Each row below holds a small network's activations on one input, seen along a few directions.
Each table varies a few parts of the input and shows all the possible inputs, shuffled.
A made-up example of a description, with smaller parts first: line(4) and (point or line(9) or (values(2) and ring(8))).
Shared parts are said once, and a part with two or three values counts as separate values.
In the rows, 128 means zero.

Other details of the inputs shift rows strongly along two fixed directions, in all tables alike. That doesn't count.

Table:
R1: [107 111 146  99 181 120 182 167 160  86 111 103 140]
R2: [160 182 153 123 181 100 160 161 121 113  63  65 137]
R3: [155 185 158 122 184 107 164 147 124 112  70  66 127]
R4: [ 81  58 120 109 129 132 157 121 158 118 168 147 140]
R5: [ 67  45 130  91 150 118 129 137 147  98 180 134 146]
R6: [115 122 130 114 131 135 181 147 155 129 128 126 135]
R7: [ 70  68 147  77 173 143 148 163 178  90 140 127 165]
R8: [140 151 130 120 157 133 165 177 185  64 120 116 148]
R9: [105 106 154 114 186 119 119 184 144  93 107  91 163]
R10: [176 166 161 107 197 139  95 168 127  79  67  86 141]
R11: [157 198 147 138 136 145 175 142 130 152  76 109 129]
R12: [174 187 143 113 206 143  95 170 126  94  66  78 147]
R13: [129 163 139 126 110 137 120  73  92 149 103 144  93]
R14: [ 80  46 140 113  80 147 130 126 143 136 190 176 135]
R15: [ 67  21  86 144  46 105  97 106 116 171 235 193 120]
R16: [161 123  71 167  75 121  88  72  84 167 180 155  89]
R17: [156 190 133 151  76 115  97  39  57 184 112 135  70]
R18: [ 78  58 120 114 105 107 115 102 121 135 204 141 121]
R19: [119  44 131 114 130 117  81 145 156  92 181 135 111]
R20: [ 67  45 101 132  46 146 124  97 133 174 231 196 123]
R21: [122 104 123 141 124 102 153 168 138 139 132 137 139]
R22: [131 114 122 109 115 154 107 128 147  89 130 149 131]
R23: [158 192 119 145 113 109 153  80  85 164 102 117  88]
R24: [ 78  55 142 105 160 120 124 196 163 105 147 137 178]
R25: [124  59  75 140  77 132 111 114 124 130 208 163 134]
R26: [164 186 153 141 187 107 153 177 123 112  49  65 136]
R27: [199 191  92 161 103 116 113 100  83 161 117 121  82]
R28: [104  68 119 135  73 113 160 142 148 159 200 161 129]
R29: [149 187 108 176  62 152 136  60  86 210 126 159  99]
R30: [161 208 163 118 165 158 120 150 158  68  62 114 142]
R31: [194 193  88 156  91 132 127 111  93 155 112 125 107]
R32: [160 204 101 156  66 128 157  52  83 204 104 149  70]
R33: [ 66  62 125  96 121 149 140 140 161 125 176 153 152]
R34: [ 97  58 103 140  91  95 125  99 112 145 196 143 122]
R35: [145 170 123 154 115 112 126  68  84 165 121 113  99]
R36: [ 71  15 139 111 171 110 147 207 183  84 166 134 189]
R37: [172 190  95 144 102 151  87 104  91 154 112 132 122]
R38: [140 179 146 121 108 146 127  75 102 158  85 143 101]
R39: [162 211 137 109 187 168 118 159 150  82  44  94 155]
R40: [143 181 153 122 199 127 150 126 122 107  65  81 141]
R41: [107  91 143 130 171 112 139 178 153 102 117 110 169]
R42: [113 133 149 121 130 143 127 151 144 147 131 133 154]
R43: [103 107  90 151  70 124 133  50  93 174 177 171  88]
R44: [129 122 120 143  60 104  95  63  72 172 154 152  89]
R45: [151 170 164 135 155 120 106 138 100 122  62  96 126]
R46: [ 81  46 147  94 129 115 125 118 134  99 174 144 130]
R47: [154 193 177 129 131 147 124 134 121 150  71 122 136]
R48: [171 201  95 190  57 101 128  77  65 213 108 145  80]
R49: [188 191 100 155  60 146  78  68  68 170 115 154  93]
R50: [151 166 112 174 113 112 114  97  82 165 105 116 109]
R51: [115 106 167 114 161 123 120 180 144 106  96 128 161]
R52: [191 187 143 132 200 115 128 176 149  96  63  60 114]
R53: [162 211 140 135 182 153 143 152 167  74  69 101 154]
R54: [ 76  57 141  94 168 144 170 170 185  90 151 125 174]
R55: [143 162 158 138 136 122 107 138 107 135  72 121 133]
R56: [137 124  78 144  87 147 120  93 131 127 158 158 118]
R57: [ 91 118 147  93 180 139 139 145 146  98 113 114 146]
R58: [110  60 105  98 144 133 160 185 191  59 163 131 155]
R59: [ 90  82 115 109 123 144 120 154 185  73 186 158 153]
R60: [104 114 156  99 133 152 140 133 147 118 118 138 141]
R61: [158 196 129 167  93 138 132  94 102 194 107 137 118]
R62: [135 106 121 122 155 124  83 147 149 108 145 110 116]
R63: [100 101 155  95 182 113 126 170 144  92 119  90 165]
R64: [126  51  70 162  62 106  83  78 119 158 230 165  76]
Description of these inputs: line(4) and (line(5) or ring(11)).
Changing only the line(4) part turns R57 into R13. The same change can be made to R7. Which row results? -> R38
Changing only the line(4) part turns R18 into R35. The same change can be made to R63. Which row results? -> R34
Which other rows does R50 become when the line(4) part takes its other values? List them by row number. -> R9, R26, R45
Start at R6 and move only the ring(11) part, one step at a time. The first step leads to R11. Which rows follow, in order? -> R28, R21, R48, R26, R2, R3, R23, R1, R32

Table:
R65: [110  84 113 130 103 129 112 133 131 131 167 152 139]
R66: [131 111 152 104 170 129 126 177 157  74 109 109 151]
R67: [166 164  96 150  96 131 108  91 107 142 137 136  95]
R68: [143 154 120 142 101 114 119  79  87 160 122 131  91]
R69: [104 124 160 103 159 143 172 173 168 100 103 124 167]
R70: [ 95  79 118 126 117 116 128 118 120 141 166 138 132]
R71: [105 130 149  98 165 155 172 161 175  94 109 121 162]
R72: [165 159 105 157  88 119 107 101 100 149 131 138  99]
R73: [124 166 133 143  84 136 158  90 108 187 118 152 110]
R74: [113  79 113 136 110 111 124 136 131 140 170 139 125]
R75: [112  78 114 129 116 100 131 120 123 126 173 130 116]
R76: [111  89 102 124 111 140 113 122 138 124 173 150 134]
R77: [109  91 112 119 108 141 108 115 141 115 171 154 126]
R78: [176 232 145 149 147 139 118 117  92 167  47  98 122]
R79: [102  81 131 123 107 124 115 124 131 136 165 149 126]
R80: [193 231 141 152 145 123 121 119  95 151  54  90 105]
R81: [116 165 129 142  92 129 166  76 101 183 116 145 108]
R82: [133 116 141  98 176 141 126 165 164  67 116 107 146]
R83: [125 107 160 102 175 124 133 175 154  88 110 102 146]
R84: [130 157 124 144 102 122 115  77  89 166 120 136 102]
R85: [104  78 110 134 119 104 132 123 123 136 169 133 124]
R86: [120  88  94 132 112 129 117 127 141 119 176 145 126]
R87: [158 199 170 116 193 146 121 167 139  92  40  88 156]
R88: [130 111 138 118 174 125 131 186 158  85 112 105 162]
What do these inputs look like to the network? -> line(4) and (point or ring(5))
Changing only the line(4) part turns R81 into R69. The same change can be made to R70. Which row results? -> R65

Table:
R89: [136 173 172 115 157 143 158 161 147 120  75 113 155]
R90: [ 73  60 108 124 112 124 124 103 128 143 189 158 138]
R91: [149 126 124 152  92 113 101 120 109 155 144 138 103]
R92: [135 124 134 126  95 121  98  96 100 144 137 142 101]
R93: [116 115 106 136  75 127 105  55  84 162 159 159  89]
R94: [105  73 109 132 116 118 155 153 149 138 168 144 138]
R95: [137 154 176 115 166 138 123 162 125 114  68 107 151]
R96: [125 108 116 113 163 166 110 191 181  77 132 129 183]
R97: [126  89 117 142 131 109 129 159 139 120 152 120 144]
R98: [ 94  81 156 105 179 131 131 185 148  99 117 109 177]
R99: [151 154 165 106 178 122 113 160 131  92  83  91 129]
R100: [118  84 138 123 173 114 123 190 155 101 134  98 159]
R101: [135 191 181 108 178 147 148 150 144 101  50 100 141]
R102: [127 123 118 127 109 121 101  82 100 142 138 133 102]
R103: [195 236 123 135 125 177  92 111 122 116  69 130 115]
R104: [140 124 104 144  57 121 138  79 109 166 166 169  76]
R105: [ 97  99 132 104 173 134 177 163 165 102 134 106 165]
R106: [159 179 142 131 206 125 123 156 127 107  71  67 142]
R107: [119  56 114 142  81 104 120 137 136 128 193 156 121]
R108: [125 107 115  96 167 167 111 161 183  52 138 126 158]
R109: [ 89  72 146 104 114 127 125 125 144 113 161 154 131]
R110: [166 171 104 146  86 167  87 118 128 136 125 163 124]
R111: [174 186 152 121 172 119 145 164 136  84  65  88 127]
R112: [145 191 154 106 187 144 175 144 149  99  57  81 140]
R113: [149 191 111 159  89 135 152  99  99 192 103 133 114]
R114: [175 198 107 166 117 113 131 126  97 158  87 113 115]
R115: [128 123 114 149  94 119  97 105  92 175 138 140 120]
R116: [108  60 115 131  80 115 147 136 146 142 188 169 118]
R117: [156 229 140 148 133 144 150 116 106 172  59 113 134]
R118: [ 97  64 146 102 115 127 118 128 130 108 161 148 127]
R119: [163 201 108 153 138 131 151  99 104 164  91 113 108]
R120: [135 128 107 134 106 113  98  83  96 144 149 132  90]
R121: [ 90  70 130 109  80 129 148 111 144 128 191 170 119]
R122: [114  55 119 124  92 107 106 123 133 118 197 149 102]
R123: [147 208 133 131 124 144 149  80 109 149  86 121 108]
R124: [131  88 150 109 159 114 136 172 162  69 136 108 139]
R125: [176 199 107 148 124 115 133  96 100 131  92 109  93]
R126: [138 117  91 150  78 111  98  68  96 156 174 144  75]
R127: [121 108 110 104 184 168 114 176 181  61 139 119 180]
R128: [149 121  90 166  39 101 118  94  96 172 173 171  87]
R129: [136 124 131 141  83 119  94 105  96 165 136 150 111]
R130: [100  81 141 102 189 122 121 162 144  93 131  99 166]
R131: [ 79  85 140 120 141 133 146 161 155 125 141 135 163]
R132: [154 159  89 157 115 110 133 104 101 147 132 123 109]
R133: [168 182  95 170 112 116 118  82  86 164 120 117 100]
R134: [119  75 120 118 144 111 134 140 152  83 161 115 128]
R135: [120 162 128 128 144 140 156 113 125 143 115 120 140]
R136: [161 203 140 144 103 138 154 116 112 168  79 128 115]
R137: [ 88  87 135 123 133 127 128 146 140 136 142 140 158]
R138: [ 82 100 128 119 147 135 146 129 143 126 147 132 150]
R139: [137 137 100 139  97 124 147  83 117 150 145 144  88]
R140: [ 84  59 134 123  85 122 119 124 135 144 179 174 134]
R141: [ 80  71 129 105 128 127 129 112 144 112 163 146 132]
R142: [118 170 156 110 175 144 149 129 143 105  75 103 138]
R143: [137 146 125 129 168 118 111 132 111 128 113  97 132]
R144: [141 126 127 142  94 112  96 118 101 157 141 142 107]
R145: [101 118 177 104 170 139 150 184 168  97  96 118 168]
R146: [ 94  84 129 115 153 130 124 130 123 120 146 125 149]
R147: [162 204 140 133 107 140 155 100 111 152  83 123 101]
R148: [105  72 129 120 150 111 113 172 139 117 153 117 152]
Changing only one part turns R121 into R135. The same change can be made to R111. Which row results? -> R132
Changing only one part turns R106 into R91. The same change can be made to R105. Which row results? -> R136
What do these inputs look like to the network? -> ring(5) and (point or ring(11))
Which other rows does R134 become when the ring(11) part takes its other values? List them by row number. -> R93, R102, R112, R120, R123, R125, R126, R139, R141, R142
Start at R142 and move only the ring(5) part, one step at a time. The first step leads to R101. Which rows follow, in order? -> R145, R131, R138
Which other rows does R114 become when the ring(11) part takes its other values? List them by row number. -> R94, R97, R98, R100, R113, R115, R117, R131, R137, R148
Which other rows does R110 become when the ring(5) part takes its other values? List them by row number. -> R96, R103, R108, R127
